A small network was shown many inputs. Here are its activations along a few directions, one row for each input.
In each table, some parts of the input vary, and every possible input appears once, in random order.
Descriptions start from the smaller parts, as in this example, which fits no table here: one of 3 separate values, together with either a single point or one of 11 places along a line or (one of 6 places along a line, together with one of 8 places around a ring).
Shared parts are said once, and a part with two or three values counts as separate values.
(in the rows, 128 means zero)

Other details of the inputs shift rows strongly along two fixed directions, in all tables alike. That doesn't count.
To show where, the next rows are all for the same input, with only those details redrawn:
[154 159 157  98  72  86 108 137 113 135 159 156]
[168 123 195  83 140 206 140 135 125 185 152  97]
[113 151 120 163 150 118  94 103 137 194 145 119]
[152 158 156 101  80  92 108 135 115 140 158 151]
[112 153 114 168 148 110  91 102 138 193 145 123]
[116 152 116 161 144 111  92 104 137 189 145 125]
[115 149 116 166 154 119  94 101 140 195 146 118]

Rows:
r1: [ 90 130 113 181 145 143 139  99 164 128  84 142]
r2: [ 91 113 101 174 161 138 117 119 128 115 122 158]
r3: [112 153 114 168 148 110  91 102 138 193 145 123]
r4: [139 114 130 102  83  99 114 145 100  85 113 173]
r5: [ 78 157  86 152 150 141 140 108 124 143 108  96]
r6: [208  58 153 100 169 215 145 128 106 117 159  64]
r7: [ 81 128  86 161 170 144 123 119 115 130 126 125]
r8: [206  76 147  98 170 222 139 139 102  96 148  80]
r9: [ 68 125  92 134 169 119 123 114 131 119 138 128]
r10: [115 104  92 155 161  97 119 138 126 155 102 131]
r11: [125 137 161 113  63  86 151 139 122 112 104 126]
r12: [108 109 108 186 170  97 124 150 130 149 115 133]
r13: [ 79 144  80 145 154 136 128 118 109 129 127 107]
r14: [ 96 143 105 167 143  86 144 135 145 164  83  95]
r15: [175 123 131 150  81 120 123 143 126  54 140 139]
r16: [139 137 165 131  64  99 141 144 135  82  89 163]
r17: [150 121 120 111  91 111 134 127 146  41 160 156]
r18: [125 140  99 155 164  94 100 140 126 174 136 130]
r19: [ 85 132 102 161 141 101 120 121 108 158 133  88]
r20: [112 115 139  94 108 101 133 141 125  67 146 181]
r21: [129 163 131  68 104 104 118 122 134 112 166 166]
r22: [122 155 145 104  58  68 144 146  99 110 128 118]
r23: [150  76 158  72 159 243 158 135 119 129 116 120]
r24: [122 162 104 156 157  98 102 133 136 189 136 119]
r25: [193  71 178 140 147 230 162 132 146 122 144  69]
r26: [188 125 122 143  82  80 134 163 128  67 146 135]
r27: [111 125 124 188 150 104 145 129 163 162  80 118]
r28: [104 157 125  66  91  93 154 132 120  83 133 130]
r29: [100 111 115 186 157 126 109 130 124 126 114 143]
r30: [163 143 158 114  73  93 118 124 134 127 139 159]
r31: [ 67 138  98 134 155 120 142  93 163 130 100 116]
r32: [141 105  58 160 174 142 105 102 114  89 150 127]
r33: [140  87 175  66 149 222 175 112 170 127 105 114]
r34: [125  98  65 140 190 136 108  93 134  92 157 116]
r35: [132 146 105 169 151 101 112 121 157 177 117 126]
r36: [169 136 186  83 152 228 132 141 123 172 141  97]
r37: [103 146 119  65  95  89 141 141 106  76 151 138]
r38: [154 160 130  97  71 107 120 123 131  90 141 187]
r39: [ 81 154 101 166 146 132 129 117 121 156  98  81]
r40: [109 165  93 147 155 144 101 100 135 159 143 143]
r41: [144 148 124  89  96 121 110 139 105  97 158 184]
r42: [151 112 175  66 162 226 156 110 165 150 142 113]
r43: [ 89 114 112 176 156 115 120 125 114 159 130 106]
r44: [112 118 110 176 141 135 118 100 162 141  75 131]
r45: [113 105 120 179 133 117 126  93 164 157  87 128]
r46: [122 137 136 112  87  94 123 162  86  82 132 147]
r47: [ 75 146  90 163 147 134 139  99 145 135  85 117]
r48: [164 127 116 135  76 123 133 137 126  41 150 161]
r49: [117 135 152  94  81  95 152 124 155  70 112 174]
r50: [136 107 164 131  88  94 129 153 109  99 137 163]
r51: [121 150 130  97  78  94 128 158  84  87 132 126]
r52: [ 95 152 100 156 153  98 146 140 123 173 105  73]
r53: [211  71 140  93 182 198 152 157 106 117 149  67]
r54: [171 112 181  82 153 221 129 149 114 153 143 112]
r55: [160 128 145 108  74  76 148 153 138 106  95 155]
r56: [138 128 130 107  76 119 142 122 140  81 100 175]
r57: [134  74 163  53 167 222 159 128 134 124 126 118]
r58: [144 113 166  79 161 192 175 176 102 162 130  48]
r59: [151 101 175  88 158 183 169 185 102 149 131  77]
r60: [162 153 148 112  81 113 111 130 130 110 128 163]
r61: [128 149 150 107  65  98 145 146 116  91  91 136]
r62: [106  87 107 164 153 120 111 108 127 160 110 131]
r63: [150 137 148 103  83  82 102 142 104 124 160 165]
r64: [126 142 128  68 107 103 113 131 125  94 165 177]
r65: [100 118 132 198 126 102 134 104 162 152  89 129]
What is each input in this table made of?
Answer: one of 5 places along a line, together with either one of 2 separate values or one of 11 places around a ring
The inputs of r24 and r3 match in every part but the place on the line of 5. If r52 is changed in the same way as r24 into r3, which row does it become?
Answer: r22
The inputs of r11 and r14 match in every part but the place on the line of 5. If r45 is changed in the same way as r11 into r14, which row does it become?
Answer: r55
Which other rows agree with r31 in the place on the line of 5? List them by row number.
Answer: r9, r17, r20, r21, r28, r33, r34, r37, r42, r49, r57, r64
Start at r54 and move only the place on the ring of 11, one step at a time. The first step leads to r36. Which rows follow, in order?
Answer: r60, r44, r16, r61, r39, r51, r46, r29, r4

Rows:
r66: [155 105 189  82 123 194 169 153 127 129 110 109]
r67: [107 131 120 146 190 179 128 110 140 197 127  79]
r68: [133 111 114 163 161 137 118 119 139 147 128 117]
r69: [103 123 123 153 148 133 136 124 135 148 108 109]
r70: [134 140  96 169 102  67  99 118 130 104 135 157]
r71: [130 145 137 108 108 110 118 136 117 134 138 146]
r72: [132 106 112 169 192 180 128 117 138 168 126  75]
r73: [ 96 164  90 150 100  38  93 123 116 127 140 160]
r74: [179 125 158  87  68 103 132 162 100  79 144 158]
r75: [134 126 145  65  72 116 155 144 117  49 124 166]
r76: [110 126 126 158 144 143 135 110 151 148 105 115]
r77: [153 131 170  79  59  99 150 156 118  84 120 159]
r78: [110 102  80 167 191 160 113  99 139 123 131 114]
r79: [102 152  97 156  98  56 121 126 128 110 109 143]
r80: [166 114 195  61 130 201 155 148 124 151 141 108]
r81: [178  96 179  89 132 190 154 158 111 125 143  97]
r82: [ 81 159  70 136 126  69  95 104 127 106 147 170]
r83: [100 146 103 167 159 128 105  97 147 174 129 120]
The inputs of r75 and r78 match in every part but one. If r69 is changed in the same way as r75 into r78, which row does it become?
Answer: r81
What is each input in this table made of?
Answer: one of 3 separate values, together with either a single point or one of 5 places along a line
Which other rows agree with r83 in the choice among 3 separate values? List them by row number.
Answer: r67, r71, r73, r80, r82

Rows:
r84: [160 120 155 131 174 208 123 110 152 201 133  97]
r85: [144 131 157 121 173 216 120 109 141 196 143 109]
r86: [ 87 148  49 178 178  70  90  83 157 155 137 131]
r87: [143 124 159  71 180 226 144 125 129 185 141  87]
r88: [151 113 169 101 178 229 130 107 149 177 157  99]
r89: [173 158 165  84  57  85 143 156 120 112 137 132]
r90: [173 101 163  98 184 221 145 120 158 170 144  82]
r91: [146 151 178  58  47  86 164 169 115  90  93 160]
r92: [ 54 142  38 204 153  92  99  77 145  95 115 157]
r93: [181 115 167  98  74  82 118 161 102  95 156 160]
r94: [194 131 151  64  52 103 139 150 127  34 147 173]
r95: [ 71 138  48 226 154  97  91  66 157 109 116 157]
r96: [161 101 165 140 177 208 158 149 131 182 116  47]
r97: [128 154 179  48  49  99 158 165 106  98  98 159]
r98: [161 176 181  68  24  80 130 152 104 101 154 163]
r99: [126 115 174 110 166 225 156 147 110 176 131  62]
r100: [169 128 172  82  62  84 113 163  88  85 168 176]
r101: [169 144 164 118  47  70 128 162 100 103 138 140]
r102: [150 149 162  55  47  80 148 182  74  79 145 133]
r103: [131 116 145 130 179 201 171 130 138 172 116  38]
r104: [127 129 153  72  84  66 150 152 134 109 119 168]
r105: [ 74 125  29 205 172  88 114  80 159  97 104 132]
r106: [148 145 128  81  78  81 114 171  74  94 148 162]
r107: [ 59 169  73 195 138  81 106 103 129 150 125 110]
r108: [ 66 163  54 178 164  79  73  80 146 155 149 151]
r109: [153 130 166  57  67  94 123 172  79  77 168 168]
r110: [158 123 151  88 174 202 146 127 138 177 136  93]
r111: [129 177 154  74  57  90 130 146 104 111 148 149]
r112: [131 129 146 117 177 188 158 123 143 191 120  59]
r113: [163  93 153 125 181 240 142 105 164 147 129  91]
r114: [129 122 208 107 137 224 160 134 143 182  90 107]
r115: [127 135 162  85 158 197 158 132 128 181 130  66]
r116: [133 114 121  83  85  82 137 158  90  48 142 160]
r117: [131 116 169 149 171 213 140 131 123 192 129  65]
r118: [151  80 154 106 198 199 150 144 121 165 139  74]
r119: [180 111 144  88  68 122 156 143 130  29 125 159]
r120: [ 48 134  83 157 159  63 115 104 151 167 107 150]
r121: [ 96 111  57 236 158  63  87  97 141 126 116 147]
r122: [ 84 169  92 203 116  77 103 101 132 152 129 119]
r123: [ 81 140  29 194 178  82  95  78 162 120 122 135]
r124: [151 148 138  95  65  58 141 173  92  86 136 129]
r125: [192 130 146 102  74  93 118 175  91  98 141 159]
r126: [177 120 145 102  77  58 117 166 102  83 152 162]
r127: [ 89 157  59 229 139  49 104 102 149 153 110 102]
r128: [173 141 163  63  54 127 127 137 116  50 158 184]
r129: [173 117 169  81  49  99 133 165  89  42 152 185]
r130: [120  87 131 100 185 238 170 112 141 110 116  86]
r131: [137 107 154  72 195 230 147 115 141 172 151  79]
r132: [ 92 107  39 232 162  80 105  99 152  96  95 138]
r133: [ 93 169  82 212 131  61  90  90 154 186 118 120]
r134: [ 66 134  50 185 167  44  81 108 117 145 139 139]
r135: [180 138 161  81  73 103 117 133 131 103 162 162]
r136: [174 107 131 113  74  71 134 163 106  46 135 166]
r137: [144  83 138 153 178 228 152  98 164 132 109  92]
r138: [ 60 128  48 205 157  69  89 102 120 111 126 157]
r139: [147 140 130  44  73 110 138 141 111  43 151 166]
r140: [177 152 142  90  76  86 116 145 123 113 147 164]
r141: [ 53 119  27 201 163  75 105  97 132  91 103 141]
r142: [146  78 164 123 160 239 155 125 131 112 117 106]
r143: [144 133 199  62  51  94 143 154 126 109 134 188]
r144: [ 82 158  89 203 118  44 109 113 157 153  69 151]
r145: [148 164 151  61  74 116 116 143 104 112 159 171]
r146: [144  88 186 103 165 188 168 138 163 181 107 102]
r147: [ 47 139  97 164 156  84 110 103 153 171 112 158]
r148: [117 141  70 219 136  62  69 116 121 162 126 153]
r149: [ 69 114  24 215 169  69 109  97 143  92  97 136]
r150: [113 113 127 116 189 232 136 102 145 139 138 102]
r151: [155 113 179 137 147 210 162 127 144 177 121  52]
r152: [128  85 186 128 176 202 156 120 172 206 105  99]
r153: [161 109 167 125 161 218 123 143 107 176 139 109]
r154: [ 78 156  59 195 148  77  71 119 104 156 134 155]
r155: [130 160 141  79  58  77 148 155  97  83 140 123]
r156: [146  65 144 158 185 233 154 114 149 133 103  86]
r157: [150 101 132 130 195 201 136 144 114 179 125  82]
r158: [ 90 128 170 121 169 223 155 126 142 193  81  97]
r159: [169 102 143  73  84  96 153 170  96  42 139 151]
r160: [ 61 123  53 195 151 100 104 101 128  90 110 152]
r161: [ 66 160  84 230 123  47  93  90 164 176  68 155]
What is each input in this table made of?
Answer: one of 6 places around a ring, together with either one of 2 separate values or one of 11 places around a ring
The inputs of r93 and r100 match in every part but the place on the ring of 6. If r137 is changed in the same way as r93 into r100, which row does it become?
Answer: r95
The inputs of r114 and r144 match in every part but the place on the ring of 6. If r129 is changed in the same way as r114 into r144, which row does it become?
Answer: r136
Which other rows does r143 become when the choice among 2 separate values takes its other values? List them by row number.
Answer: r114
Which other rows does r99 become when the place on the ring of 11 takes its other values? List them by row number.
Answer: r92, r107, r108, r109, r111, r138, r145, r150, r154, r160
Which other rows agree with r134 in the place on the ring of 6? List them by row number.
Answer: r87, r97, r102, r106, r115, r116, r120, r130, r131, r139, r141, r155
Which other rows does r91 become when the choice among 2 separate values takes its other values? List them by row number.
Answer: r104
